cols: Q V G X
<193>: [114 123 165  95]
<140>: [ 91 111 160 109]
<118>: [159 155 167 150]
<16>: [128 132 159 146]
<25>: [ 96 157 135 124]
<210>: [104 165  91 152]
<63>: [156 104 157  97]
<97>: [163  89  81  87]
<17>: [167 153 123 101]
<186>: [128 132 159 112]
<117>: [ 99  86 172 130]
<201>: [89 86 95 94]
down: [ 95 109 150 146 124 152  97  87 101 112 130] : X
rest: [114 123 165] : [95]
after: [111] : [160]

cols: S B Y J
<105>: [115 110 101 166]
<22>: [115 111 101 166]
<43>: [174 186 101 139]
<119>: [141 102 142  78]
<96>: [140 102 136  77]
<46>: [115 136 101  77]
perm: [101  77 115 136] : <46>
rest: [110 101] : [166]
after: [111] : [101]
down: [141 140 115] : S
perm: [139 174 186 101] : <43>
rest: [141 102] : [142  78]

cols: U W T E A N
<86>: [112  88  97  87 125 116]
<44>: [ 94  87  97 177 125 145]
<42>: [ 94  87  97  88 125 163]
which: [ 94  87  97  88 125 163] : <42>
rest: [ 94  87  97  88 125] : [163]
rest: [ 87  97  88 125] : [163]
perm: [145 125 177  97  87  94] : <44>
perm: [ 87  88  97 112 116 125] : <86>

cols: F Z C D R H
<162>: [129 135 116 142 151 152]
<89>: [160 160 160 110 147 149]
<151>: [139 139 153 132 162 164]
<149>: [142 143 175 129 127 128]
<114>: [123 159 114 114 122 150]
<52>: [143 111 160 142 149 160]
<26>: [152 152 160 119 138 140]
<133>: [134 134 111 136 166 168]
<93>: [114 115 150 159 122 123]
perm: [110 147 149 160 160 160] : <89>
after: [136] : [166]
both <162> <52>:  : [142]
after: [166] : [168]
perm: [123 122 159 150 115 114] : <93>

cols: rubi Gove bopa remu Dag
<109>: [ 88 189 194 172 110]
<50>: [ 82 175 155 130 141]
<104>: [ 82 175 162 133 134]
down: [175 175] : Gove
down: [82 82] : rubi

cols: K M L P
<167>: [130 131 123 130]
<66>: [119 111 157 118]
<70>: [126 123 136 125]
<92>: [118 109 160 117]
<211>: [115 104 169 114]
<182>: [115 158 155 119]
<141>: [110  95 184 108]
<103>: [126 125 133 126]
<6>: [113 100 176 111]
<5>: [126 108 133 126]
<150>: [115 103 169 114]
<39>: [125 109 160 118]
after: [157] : [118]
rest: [113 100] : [176 111]

cols: sizu vir Zire tiba Fili
<49>: [135 165 130 134 100]
<134>: [ 87  89 121 128 119]
<132>: [135 165 129 134 162]
<122>: [135 165 129 133 161]
<28>: [174  89 103  69 159]
<168>: [121  87 128 120  89]
<166>: [ 85 100  76 101 162]
<177>: [170 148  73 149 166]
<7>: [ 91 160 150 182 100]
<112>: [171 148 180 132 161]
both <49> <7>:  : [100]
rest: [171 148] : [180 132 161]
rest: [135 165 129 134] : [162]
perm: [120 128  89  87 121] : <168>
both <49> <166>:  : [100]
rest: [174  89 103  69] : [159]

cols: gis lus Fomas Nufu pazu Fubef volo
<85>: [150 118 136 123 120 136  96]
<67>: [ 96 156 124 145  68 113 136]
<34>: [136 120 141 150 136  95 123]
<41>: [150 141 136 123 120 136  96]
rest: [124 145  68] : [113 136]
after: [118] : [136]
both <67> <34>:  : [136]
perm: [ 96 120 123 136 136 141 150] : <41>

cols: Beg bobo Dep Ribug tolis Pesod fedu tig buf
<33>: [115 135 106 147 104 132 113  97 179]
<137>: [120 161 106 132 104 130 108  98 184]
<62>: [118 121 113 147 104 133 142 138 136]
<61>: [111 164 107 149 132 131 123 125 130]
rest: [147 104 132] : [113  97 179]
rest: [135 106] : [147 104 132 113  97 179]
down: [115 120 118] : Beg
after: [131] : [123]
rest: [106 132 104 130] : [108  98 184]
after: [135] : [106]
down: [104 104 104] : tolis

cols: fulud big vud miv nozel Zov
<178>: [127 127 119 148 131 119]
<84>: [148 127 120 131 127 119]
<108>: [127 127 119 177 137 104]
<192>: [128 127 119 177 125 139]
<138>: [174 102  95 138 140 128]
<95>: [118 125 127 149 127 124]
<72>: [128 127 117 148 131 118]
<59>: [138 127  95 174 140 102]
<14>: [139 132 134  98 127 134]
<189>: [128 127 117 148 131 120]
perm: [119 119 127 127 131 148] : <178>
which: [148 127 120 131 127 119] : <84>
perm: [ 95 102 127 138 140 174] : <59>
which: [128 127 117 148 131 118] : <72>
rest: [127 127 119 177] : [137 104]
down: [104 139 128 124 118 102 134 120] : Zov
down: [128 124 118 102 134 120] : Zov

cols: poga Nat leka Sanon palu Dab gami lepar Baguf simo
<169>: [128 120 126 124 121 169 116 104 130 130]
<102>: [144 127 138 114 126 138 116 143 138 142]
<40>: [107 136 119 143 121 103 123 113 135 128]
<71>: [118 128 128 113 116 127 140 139 120 125]
<29>: [132  74 131 122 132 114 132 113 134 128]
<131>: [137 150 120 125 140 135 132 150 140 141]
<87>: [118 130 135 142 107 144 124 141 133 118]
<4>: [118 128 128 113 116 127 140 139 120 129]
<130>: [144 127 138 114 126 150 124 124 120 128]
rest: [124 121 169] : [116 104 130 130]
rest: [130 135 142] : [107 144 124 141 133 118]

cols: tuv panu kinum neni meda Modib soki puf fiku
<20>: [105 185 111  73 154 132 124 170 105]
<155>: [ 88 169 108  84  84 115 107 139 114]
<68>: [ 90 171 107  81 151 118 108 143 117]
<27>: [169 108 139  84 150  88 114 114 107]
<106>: [ 79 167 114  89 146 110 114 133 103]
<83>: [ 80  85 106  79 152 120 109 147 118]
both <83> <106>:  : [79]
perm: [ 84  84  88 107 108 114 115 139 169] : <155>
both <83> <68>:  : [118]

